A small network was shown many inputs. Here are its activations along a few directions, one row for each input.
In each table, some parts of the input vary, and every possible input appears once, in random order.
A made-up example of a description, with smaller parts first: one of 6 places along a line, together with either a single point or one of 9 places along a line or (one of 3 separate values, together with one of 8 places around a ring).
Shared parts are said once, and a part with two or three values counts as separate values.

Rows:
row 1: [-3.14 +5.44 +1.53 -0.55 +6.68 -0.84 -1.45 -2.70 +0.34 -2.72 +3.25]
row 2: [+3.79 -3.25 +0.85 +3.67 -5.05 -0.91 +1.43 +3.84 -2.97 +0.74 +3.78]
row 3: [+4.86 -1.60 +0.11 +2.30 -7.13 -1.99 +3.61 +1.80 +2.42 -1.86 +3.98]
row 4: [-3.90 +4.71 -1.19 +0.68 +4.76 -1.19 -0.77 -6.24 -1.86 -3.63 +0.50]
row 5: [-3.76 +7.76 -2.08 -5.67 -0.45 +0.47 -0.78 -2.77 -2.38 -1.26 -3.92]
row 6: [+1.68 -5.41 +3.72 +3.87 -2.07 +4.25 +2.49 +2.85 -1.02 +0.29 -1.83]
row 7: [+0.45 +7.53 +2.43 -7.45 +1.94 +0.09 -1.85 -2.15 -0.95 +1.02 -1.65]
row 8: [+2.66 -3.95 -2.81 +4.23 -4.32 -1.90 -2.74 +3.28 +0.70 +3.43 +2.60]
row 9: [-1.96 +6.11 +4.57 -4.44 +4.22 -2.05 -1.26 -1.67 +0.59 -0.39 +0.94]
row 10: [+0.73 -5.98 -0.12 +4.56 -1.24 +3.45 -1.71 +2.31 +2.78 +3.10 -3.00]
row 11: [-4.75 +6.17 -3.72 -2.14 +1.11 +0.35 +1.21 -6.44 -3.11 -1.18 -2.04]
row 12: [+2.59 -3.83 +2.83 +2.35 -3.91 +3.36 +4.69 +1.14 +4.26 -2.20 -1.58]
row 13: [+1.56 +2.52 -4.38 -0.84 +7.50 -4.23 +3.14 +2.87 -0.16 +2.26 -4.61]
row 14: [-1.34 -9.09 +0.48 -0.14 +0.40 +3.20 -2.51 +1.43 +1.62 +0.95 -1.05]
row 15: [+0.54 -7.13 -2.21 -0.43 -2.44 -2.06 -3.48 +2.45 -0.27 +1.45 +4.63]
What is each input in this table made of?
> either a single point or one of 6 places around a ring or (one of 2 separate values, together with one of 4 places along a line)
List by row number the other inputs of the same sort as row 14.
> row 2, row 3, row 6, row 8, row 10, row 12, row 15

Rows:
row 16: [+2.54 -8.52 -0.98 +5.89 -5.03 +0.75 +0.48 +3.10 +1.00 +0.58 +2.59]
row 17: [-2.65 +1.19 -0.05 -1.19 +5.14 +1.86 -0.24 -1.33 -0.33 +0.43 -4.37]
row 18: [-0.19 +4.45 +2.46 -1.01 -1.77 +1.64 +2.39 -2.30 -0.44 -2.28 -0.84]
row 19: [+0.61 +5.55 +0.09 -1.72 -1.72 -2.78 +0.53 -1.38 -1.91 -1.30 +3.14]
row 20: [-2.25 +2.92 -1.20 -2.70 +2.76 -2.10 -3.03 -2.04 -1.10 +0.04 +1.78]
row 21: [+4.38 -8.42 +2.87 +4.24 -4.23 +1.53 +1.09 +5.07 +2.73 +1.04 +1.90]
row 22: [-1.92 +2.35 -2.44 -1.33 +5.54 -2.40 -2.24 -0.50 -1.27 +1.51 -0.66]
row 23: [+3.78 -9.61 -0.95 +3.89 -5.77 +1.29 -0.24 +5.42 +1.25 +3.03 +0.25]
row 24: [-0.93 +3.58 +0.68 -1.66 +1.18 +1.12 +2.18 -2.10 +0.58 -1.48 -2.80]
row 25: [-0.16 +4.77 -1.74 -2.18 +1.39 -3.18 +0.17 -1.13 -0.65 -0.55 +1.11]
row 26: [-3.20 +1.74 +1.25 -2.24 +2.52 +2.26 -1.09 -2.81 +0.14 -1.01 -2.10]
What is each input in this table made of?
> either one of 3 separate values or (one of 2 separate values, together with one of 4 places along a line)
Change only the choice among 2 separate values in row 26. List by row number the other rows that result.
> row 20

Rows:
row 27: [-1.53 -0.27 +2.81 -2.67 +1.40 +2.56 -2.25 -0.52 +1.08 -0.04 -1.34]
row 28: [+0.19 +7.24 -0.60 -1.82 +2.04 -1.96 +2.12 -1.66 -1.50 -1.11 -0.92]
row 29: [+2.43 -4.65 +1.34 +2.48 +0.63 +0.88 +1.17 +4.23 +1.59 +1.81 -1.25]
row 30: [+0.01 +2.82 +2.75 -3.24 -1.67 -0.47 -1.16 -1.09 -0.52 -0.48 +2.46]
row 31: [-1.66 -2.26 +1.73 +2.55 +0.50 +3.14 +0.28 -2.08 +1.10 -1.71 -0.16]
row 32: [+4.37 -1.64 +0.41 +1.55 -2.29 -2.46 +1.69 +3.30 +1.31 +0.57 +2.41]
row 33: [-0.40 +0.76 +1.45 +1.65 -2.52 -0.01 +1.20 -1.88 -0.38 -3.20 +3.43]
row 34: [+1.52 +0.29 -1.63 +0.16 -5.52 +0.14 +1.64 +0.29 -0.61 -0.26 +0.31]
row 35: [-0.04 -3.01 -0.76 +1.18 -2.61 +2.88 +0.78 +0.43 -0.12 +1.00 -3.72]
row 36: [-2.15 -3.28 -3.35 -0.09 +4.11 -1.01 -3.69 +0.31 -1.01 +2.13 -0.15]
row 37: [-2.05 +3.54 -0.47 -1.89 +4.97 +0.53 +1.64 -1.62 +0.47 -0.24 -4.68]
row 38: [-0.68 +0.46 -3.67 +0.16 +0.95 -4.21 -3.42 +0.29 -1.40 +1.54 +3.59]
What is each input in this table made of?
> one of 2 separate values, together with either a single point or one of 5 places along a line
Change only the choice among 2 separate values in row 32. List by row number the other rows that result.
> row 29

Rows:
row 39: [+1.24 -7.10 +3.71 +5.20 +1.13 +3.66 +5.14 +2.33 +2.42 -0.57 -2.90]
row 40: [-3.21 +4.86 -0.22 -1.58 -3.50 +2.03 +1.49 -5.76 -1.99 -3.09 -2.14]
row 41: [+4.86 -5.97 -3.19 +4.41 -8.39 -2.50 +0.63 +5.75 -4.16 +2.28 +4.47]
row 42: [+0.02 -9.71 +0.88 +1.21 +1.36 +4.53 -3.45 +1.58 +1.46 +3.78 -2.57]
row 43: [+2.43 +5.64 +5.45 -2.84 -1.82 +0.80 +3.06 -0.14 +0.99 -2.28 +1.53]
row 44: [-3.46 +5.99 -5.60 -1.75 +3.47 -2.07 +0.74 -4.00 -2.58 -0.03 -4.64]
row 45: [-4.62 +2.85 -5.47 -1.59 +5.52 -1.91 -3.49 -3.60 -2.47 +0.47 -0.13]
row 46: [-0.83 -7.97 -0.37 +5.26 +1.51 +5.94 +0.39 +1.54 +2.33 -0.66 -4.96]
row 47: [+5.84 -4.84 -0.11 +7.61 -8.54 -2.15 +0.49 +4.11 +1.46 +1.55 +5.83]
row 48: [+5.66 -6.90 -3.36 +2.53 -9.23 -3.10 +2.48 +4.15 +2.97 -0.12 +4.81]
row 49: [-4.03 +0.99 -2.01 -1.39 +6.97 -3.21 -5.05 -1.12 -0.81 +1.17 +3.05]
row 50: [+0.02 +8.17 -3.27 -2.28 +3.83 -2.24 +3.31 -1.08 -1.24 +0.50 -4.63]
row 51: [+2.34 +6.48 +0.26 -3.08 +4.85 -3.52 +2.12 +1.61 +0.13 +0.98 -0.91]
row 52: [-3.67 +0.21 +3.17 -1.26 -0.26 +0.89 -3.74 -2.93 +0.01 -2.13 +5.01]
row 53: [-0.50 -7.24 +0.50 -0.81 +2.23 +3.72 -2.22 +5.18 +2.72 +5.17 -7.26]
row 54: [+0.93 +3.16 +1.28 -3.19 +6.24 -4.64 -2.36 +1.20 +0.05 +0.78 +1.64]
row 55: [-4.33 +1.84 -0.12 -1.43 -1.73 +2.16 -2.43 -5.43 -1.80 -2.63 +2.01]
row 56: [+0.18 +7.13 +2.13 -2.03 -2.97 +2.01 +3.98 -2.81 -0.52 -2.64 -1.98]
row 57: [+1.14 +2.41 +6.36 -2.99 -0.66 -0.39 -1.07 -0.58 +1.03 -2.53 +3.77]
What is each input in this table made of?
> either one of 3 separate values or one of 4 places along a line or (one of 2 separate values, together with one of 6 places around a ring)
